m =
141	125	134	123	123
127	132	121	134	126
127	139	142	116	143
152	126	123	131	129
111	117	147	112	140
140	107	118	141	128
140	105	126	137	114
Give the entry just left of 117.
111
The third entry on the diagonal from the top-right corner -> 142
Give the entry directly above 105.
107
The entry just left of the smallest entry is 140
Give the top-right entry.
123
The 2nd largest entry: 147
Give the entry directly above 129.
143
The entry just right of the largest entry -> 126
Give the 1st entry on the main diagonal.
141
Give the bottom entry of the column that holds the smallest entry.
105

Read these off the array that follows. Counting starts at 1.
1) The entry in row 2 and column 3?
2) The entry at row 1, column 3?
3) The entry just right of the largest entry?
4) The entry in the bottom-right corner?
5) The bottom-left entry?
6) The entry at row 1, column 1?
[[118 136 130 120 121 128 143 120 134 127 124]
 [111 141 131 115 116 128 154 115 138 126 122]
 [125 130 129 126 126 128 133 126 130 128 127]
 [121 133 129 122 123 128 139 123 132 127 125]
 [123 132 129 124 124 128 136 124 131 127 126]
 [111 141 131 115 116 128 153 115 137 126 122]
 [126 130 128 126 127 128 131 126 129 128 127]
 [117 137 130 119 120 128 145 119 134 126 124]
 [112 140 131 115 117 128 152 116 137 126 122]
 [113 139 131 117 118 128 150 117 136 126 123]
 [111 141 131 115 116 128 153 115 137 126 122]
 [125 130 129 126 126 128 133 126 130 128 127]
 [118 136 130 120 121 128 143 120 134 127 124]
 [117 136 130 120 121 128 144 120 134 126 124]]
1) 131
2) 130
3) 115
4) 124
5) 117
6) 118

[[122 149 123 131 122 127 137 128 122 132 134]
 [130 143 118 134 116 132 135 132 107 130 133]
 [120 147 132 126 131 115 134 127 141 135 127]
 [119 149 131 125 128 120 137 126 139 134 131]
 [132 141 118 137 117 129 133 134 105 131 130]
 [119 137 135 117 133 127 133 120 155 130 131]]
Read off the bottom-left entry.
Answer: 119
The largest entry in the first row -> 149
Read off the third entry on the diagonal from the top-right corner.
Answer: 141
Read off the first entry on the main diagonal.
Answer: 122
Read off the last entry, reading row by row.
Answer: 131
Read off the last entry of the smallest entry's row.
Answer: 130
Read off the fifth entry in reading order.
Answer: 122
Read off the bottom entry of the column that holds the smallest entry.
Answer: 155
The entry in the top-right corner -> 134
The 4th entry from the end, reading row by row: 120
Read off the second entry on the main diagonal.
Answer: 143
Read off the largest entry in the first column.
Answer: 132
The 3rd smallest entry: 115
Read off the top entry of the column that holds the smallest entry.
Answer: 122
The entry just right of the largest entry: 130
The 2nd smallest entry: 107
The entry just right of the smallest entry is 131

X = [116 139 133 135 120 150 129 112 137]
The 1st entry from the left: 116
Find the last entry.
A: 137
Find the entry just left of 150.
A: 120

Read these off the grid that follows.
1) Report the bottom-left entry.
2) Report the entry just right of the largest entry.
3) Report the entry directly above 150.
4) Report the top entry of the column that holds the largest entry.
5) Report the entry at the centre.
6) Report the entry just right of the centre entry.
7) Report the entry directly below the largest entry.
8) Report the top-right entry.
[[146 146 109 111 110 109 111]
 [141 141 112 114 112 112 113]
 [127 126 130 128 129 131 131]
 [149 148 109 110 109 109 110]
 [126 125 131 129 130 132 132]
 [138 138 115 116 115 115 116]
 [143 143 111 113 111 111 112]
 [123 123 128 127 128 129 129]
 [147 146 109 111 109 109 110]
 [150 149 108 110 109 108 110]
 [126 125 131 129 130 132 132]
 [122 122 132 130 131 133 133]
 [121 121 131 130 131 132 132]
 [144 144 111 112 111 111 112]
 [148 147 109 110 109 109 110]]
1) 148
2) 149
3) 147
4) 146
5) 127
6) 128
7) 126
8) 111
